These are the activations of a small neural network, seen along a few directions. Each row is one input.
Each table varies a few parts of the input and shows all the possible inputs, shuffled.
A made-up example of a description, with smaller parts first: one of 3 separate values, together with either a single point or one of 11 places around a ring or (one of 4 places along a line, together with one of 8 places around a ring).
Shared parts are said once, and a part with two or three values counts as separate values.

Other details of the inputs shift rows strongly along two fixed directions, in all tables alike. That doesn't count.
These rows show it; all are for the same input, with only those details redrawn:
-16	10	-10	24	69	-6	17	-29	10	2	-24	-2
-36	-3	22	21	50	-19	19	-10	16	16	-31	4
2	-11	15	-18	-42	6	-30	19	-13	3	41	19
11	-7	4	-18	-37	10	-29	13	-17	-2	44	17
-81	-26	85	23	22	-48	28	27	37	47	-51	16
12	2	-11	-7	-7	12	-19	-4	-15	-6	31	12
8	-2	-5	-10	-10	11	-21	1	-14	-5	30	11
-21	-14	31	-3	-9	-9	-11	15	1	12	8	14

Rows:
row 1: -45	-31	62	10	-11	-38	19	25	18	36	-25	0
row 2: 26	16	-28	-2	13	41	-22	-21	-32	-25	37	-6
row 3: 18	16	-41	3	39	38	-13	-40	-22	-29	21	-21
row 4: -1	12	-4	33	56	-29	50	-38	36	-3	-49	-26
row 5: 24	-1	21	-21	-66	-2	-19	19	13	-13	37	12
row 6: 30	18	-90	-6	27	7	44	1	2	-37	-16	-21
row 7: 23	23	-29	10	32	29	-7	-32	-23	-7	-11	-14
row 8: 29	-5	-1	-26	-67	9	-36	20	-7	-10	54	21
row 9: -21	-5	3	-22	-46	-17	23	61	16	12	-45	9
row 10: 20	19	-32	10	35	11	-3	-32	-13	2	-16	-4
row 11: -15	-11	43	0	-34	-31	-3	24	23	31	-31	15
row 12: -5	-10	-7	-40	-70	1	1	70	3	-14	16	17
row 13: 29	16	-43	1	29	26	-16	-29	-19	-22	29	0
row 14: -16	-2	-7	25	55	4	26	-36	-4	-2	-22	-34
row 15: 14	-11	13	-27	-69	28	-43	15	-30	3	31	-3
row 16: -16	-6	60	0	-43	-34	9	24	34	26	-36	6
row 17: 48	10	-53	3	7	5	0	-31	-7	-23	21	-13
row 18: -20	5	4	37	73	-3	37	-32	3	6	-40	-30
Changing only one part turns row 11 into row 8. The same change can be made to row 16. Which row results? -> row 5
Describe the family of inputs behind these rows. -> one of 3 separate values, together with either a single point or one of 5 places along a line
Which other rows does row 3 become when the choice among 3 separate values takes its other values? List them by row number. -> row 14, row 15

Rows:
row 19: -37	-9	50	7	-15	-26	34	32	30	16	-46	-9
row 20: -75	-17	56	3	8	-5	18	39	4	19	-31	3
row 21: 24	33	-22	30	65	-32	10	-42	35	10	-37	31
row 22: -9	11	-42	12	63	-20	34	-14	29	-12	-27	8
row 23: -14	-20	72	4	-44	-37	2	3	34	18	-17	-7
row 24: 5	-11	21	-6	-21	8	-42	-8	-16	4	61	22
row 25: 3	-11	0	-29	-62	-2	-10	41	10	-8	17	15
row 26: 8	10	-18	17	40	3	17	-19	3	-15	-4	-15
row 27: -19	-25	33	-1	-17	-19	4	22	3	7	31	15
row 28: -43	-17	30	6	6	-46	37	28	45	17	-30	17
row 29: 8	21	-21	18	48	15	28	-22	-3	-16	-22	-26
row 30: 21	23	-55	-9	9	23	14	-5	-1	-29	-14	-13
row 31: -54	-25	61	11	1	-27	20	30	21	21	-21	3
row 32: 2	2	23	-13	-32	33	-40	1	-27	1	34	4
row 33: 42	26	2	-16	-54	7	-39	13	-2	8	-2	33
row 34: 21	7	-10	5	6	21	-27	-36	-8	-11	25	-11
row 35: 18	-7	-28	-12	-6	20	-21	-3	-27	-25	71	14
row 36: -7	1	-29	-8	19	27	-15	-1	-23	-24	30	2
row 37: 40	-9	22	-11	-52	-18	-17	-17	10	-6	42	2
row 38: 13	21	-10	3	40	46	-33	-34	-34	-6	19	6
row 39: 16	11	-52	-18	-3	13	-2	10	5	-26	5	5
row 40: 47	17	-8	-2	-18	14	-4	-37	-3	-19	4	-27
row 41: 12	-16	9	-16	-58	-4	-6	31	-16	9	12	-6
row 42: -4	7	-22	29	65	-4	37	-27	-5	5	-41	-30
row 43: -34	-22	50	12	-9	-51	36	27	41	21	-18	10
row 44: -18	-9	33	10	-4	-26	22	18	25	9	-20	-1
row 45: 14	8	-7	29	48	-17	32	-56	10	8	-52	-40
row 46: 24	5	-7	-10	-16	36	-51	-21	-26	-13	54	8
row 47: 17	26	-60	-13	13	25	10	0	-3	-28	-16	-7
row 48: 42	17	-29	-12	-25	24	-2	1	-16	-26	22	-14
row 49: -4	9	-15	23	58	18	-7	-44	-25	11	-18	-16
row 50: 30	-11	-26	-27	-65	11	-8	25	-19	-8	21	-9
row 51: -23	-17	25	7	-11	-28	31	24	15	24	-41	-14
row 52: 10	16	-42	14	43	-1	32	-22	21	-23	-27	-17
row 53: 28	8	-34	11	29	2	9	-23	-6	-21	35	-3
row 54: -4	-20	39	1	-42	-11	-11	0	-4	30	-8	-16
row 55: -19	0	-24	10	57	2	8	-16	-8	-15	20	8
row 56: -27	5	-17	25	78	6	22	-26	3	-12	-19	-11
row 57: -37	-1	11	-13	3	-22	16	43	30	10	-34	22
row 58: -54	-35	48	-3	-27	-9	2	42	-15	30	-10	1
row 59: 25	8	-22	14	29	8	-16	-49	-5	-11	35	-4
row 60: 2	19	-53	0	62	-14	24	-7	19	-15	-13	19
row 61: 19	1	-5	-3	20	26	-48	-29	-31	-4	67	29
row 62: 60	25	-39	-8	-27	8	-37	-11	-21	8	-5	22
row 63: 34	-8	-21	-23	-55	-4	-7	19	3	-22	52	13
row 64: -3	-9	23	-17	-44	16	-11	31	-18	-3	25	-1
row 65: 23	-9	-31	-34	-65	13	-14	34	-20	-6	17	1
row 66: -37	-8	3	-14	-4	-21	19	45	9	25	-48	11
row 67: 8	11	-25	30	67	-24	42	-31	23	-9	-14	-6
row 68: 6	9	-20	25	49	11	3	-49	-15	9	-25	-30
row 69: -43	-9	58	12	28	1	-25	-4	0	27	-3	23
row 70: -39	-17	72	20	-7	-34	7	-3	38	31	-33	-8
row 71: 14	-18	34	-6	-52	-15	-26	-4	8	8	45	7
row 72: 28	21	-49	-4	5	21	17	-11	-1	-31	-8	-20
row 73: 12	8	-25	-14	-7	42	-16	1	-34	-26	34	-7
row 74: -48	6	22	-9	8	-18	29	46	28	15	-59	13
row 75: -50	-11	73	16	-4	-15	6	6	19	31	-38	-10
row 76: 33	36	-27	16	34	-9	-11	-31	22	1	-33	23
row 77: 25	-5	-5	-18	-52	3	-8	22	4	-15	29	-1
row 78: -1	-10	19	-13	-18	28	-53	2	-48	23	32	18
row 79: -11	3	-21	25	66	2	31	-25	-12	5	-36	-25
row 80: -4	-15	-12	-34	-62	1	-9	50	-12	9	-1	10
row 81: -12	-18	-8	-23	-28	24	-23	28	-45	1	29	2
row 82: -3	-9	51	-6	-59	1	-17	8	5	15	3	-11
Changing only one part turns row 33 into row 62. The same change can be made to row 73. Which row results? -> row 58
Describe the family of inputs behind these rows. -> one of 4 places along a line, together with either a single point or one of 5 places along a line or one of 10 places along a line
Which other rows does row 49 become when the place on the line of 5 takes its other values? List them by row number. -> row 45, row 54, row 68, row 78
Which other rows does row 66 become when the place on the line of 10 takes its other values? List them by row number. -> row 41, row 42, row 50, row 51, row 58, row 65, row 79, row 80, row 81

Rows:
row 83: 48	7	-26	-11	-17	28	-35	-24	-38	-22	60	2
row 84: -42	-11	22	8	9	-17	14	27	12	13	-22	13
row 85: -37	-11	25	-2	13	-11	8	24	6	16	-32	0
row 86: 34	14	-24	19	37	13	-5	-44	-5	-17	16	-11
row 87: 16	13	-46	-6	26	16	0	-9	-11	-28	19	9
row 88: 5	1	13	17	21	-13	2	-33	15	8	-8	-12
row 89: -24	-7	11	4	-13	-16	44	31	17	3	-49	-23
row 90: -25	-3	-4	19	42	6	13	-15	-4	14	-25	-8
row 91: 19	15	-44	-9	28	15	2	-8	-1	-29	24	10
row 92: 3	-11	41	-8	-49	-11	-17	-2	14	12	3	-1
row 93: -4	-11	24	-35	-68	18	-36	40	-30	7	27	9
row 94: -19	5	2	24	51	-1	14	-25	-1	14	-16	-10
row 95: 27	-1	7	-19	-79	-25	-3	37	24	8	3	22
Describe the family of inputs behind these rows. -> either one of 2 separate values or one of 11 places along a line
A walk changes only the place on the line of 11. It starts at row 91 and steps to row 87. List the rest of the walk in order. -> row 84, row 85, row 93, row 90, row 94, row 83, row 86, row 88, row 92

Rows:
row 96: 29	-1	-7	-3	-25	13	-23	-8	-13	-18	53	2
row 97: -21	1	-12	12	26	-12	19	8	13	4	-31	-1
row 98: -34	10	-17	24	75	-12	39	-20	20	6	-54	-6
row 99: 49	20	-64	-4	3	26	0	-30	-14	-31	22	-16
row 100: 11	-6	12	-13	-49	-14	-8	32	11	9	-2	14
row 101: 0	-8	38	-4	-36	-12	-20	17	3	7	28	23
row 102: 29	18	-61	-10	5	27	-8	-10	-18	-24	19	0
row 103: -22	-18	37	-4	-34	-6	-20	31	-2	9	34	25
row 104: -42	-9	58	6	-5	-3	10	28	4	17	-28	-3
row 105: -41	-13	24	-5	2	-16	13	23	17	11	-19	9
row 106: 3	-14	17	-29	-68	3	-13	38	-18	6	29	10
row 107: 32	10	-31	10	24	20	-8	-40	-10	-17	26	-12
row 108: 23	20	-42	26	72	16	12	-44	-16	-20	10	-9
row 109: 21	20	-54	8	57	27	-13	-44	-20	-16	11	-10
row 110: -23	1	24	16	11	-33	27	13	31	20	-49	4
row 111: -5	12	-1	12	21	-15	24	-6	19	8	-36	3
row 112: 34	20	-42	-5	24	11	3	-28	-1	-23	3	-1
row 113: -35	-3	18	12	43	-21	39	1	15	12	-44	-8
row 114: -29	-3	14	30	67	-10	22	-32	0	20	-48	-13
row 115: -15	5	-11	31	57	-23	44	-19	34	3	-59	-22
row 116: -38	-9	34	11	7	-26	34	23	13	24	-43	1
row 117: 18	-4	0	-10	-32	12	-29	-8	-16	-2	36	-7
row 118: 12	-5	23	-22	-69	23	-31	22	-11	-10	36	-3
row 119: 14	-19	13	-29	-81	-1	-18	52	-15	5	26	10
row 120: -54	-12	40	27	47	-22	19	-1	23	27	-34	6
row 121: -37	-9	22	12	43	-26	39	4	18	9	-42	-5
row 122: -11	-19	30	-15	-57	-14	-1	49	-5	15	3	6
row 123: -53	-13	34	23	42	-18	11	-10	12	30	-45	0
row 124: 20	17	-64	-4	50	19	4	-28	-8	-34	9	-6
row 125: 32	19	-12	-14	-25	31	-28	-4	-14	-19	24	3
row 126: 42	14	-53	-1	-2	15	-1	-18	-8	-26	15	-17
row 127: -44	-13	45	12	0	-32	32	12	33	24	-41	-6
row 128: 0	-12	15	2	-19	2	-18	-13	-10	9	10	-8
row 129: -18	-23	50	-13	-45	-4	-21	30	-15	26	19	8
row 130: 28	13	-38	14	50	23	0	-38	-21	-13	16	-11
row 131: 41	16	-75	-8	11	25	-11	-9	-14	-29	17	-4
row 132: -4	-4	31	-5	-20	-9	-20	4	1	18	4	10
row 133: 26	-3	-19	-22	-30	9	-12	0	-5	-24	35	-6
row 134: 40	22	-52	-8	29	11	-1	-30	-3	-30	10	-1
row 135: 26	10	-38	-4	12	13	6	-25	-1	-24	12	-16
row 136: -4	-5	18	-24	-56	28	-34	34	-16	-8	33	13
row 137: -12	-11	47	-1	-26	-15	-13	12	11	21	7	16
row 138: 19	-3	14	-30	-71	1	-24	29	-4	3	28	19
row 139: -8	-14	39	-5	-30	-9	-23	4	-3	22	-1	12
Changing only one part turns row 130 into row 120. The same change can be made to row 108. Which row results? -> row 103
Changing only one part turns row 125 into row 118. The same change can be made to row 100. Which row results? -> row 115
Describe the family of inputs behind these rows. -> one of 4 separate values, together with either a single point or one of 4 places along a line or one of 6 places along a line
Which other rows does row 139 become when the place on the line of 4 takes its other values? List them by row number. -> row 101, row 132, row 137
Which other rows does row 111 become when the choice among 4 separate values takes its other values? List them by row number. -> row 99, row 102, row 116
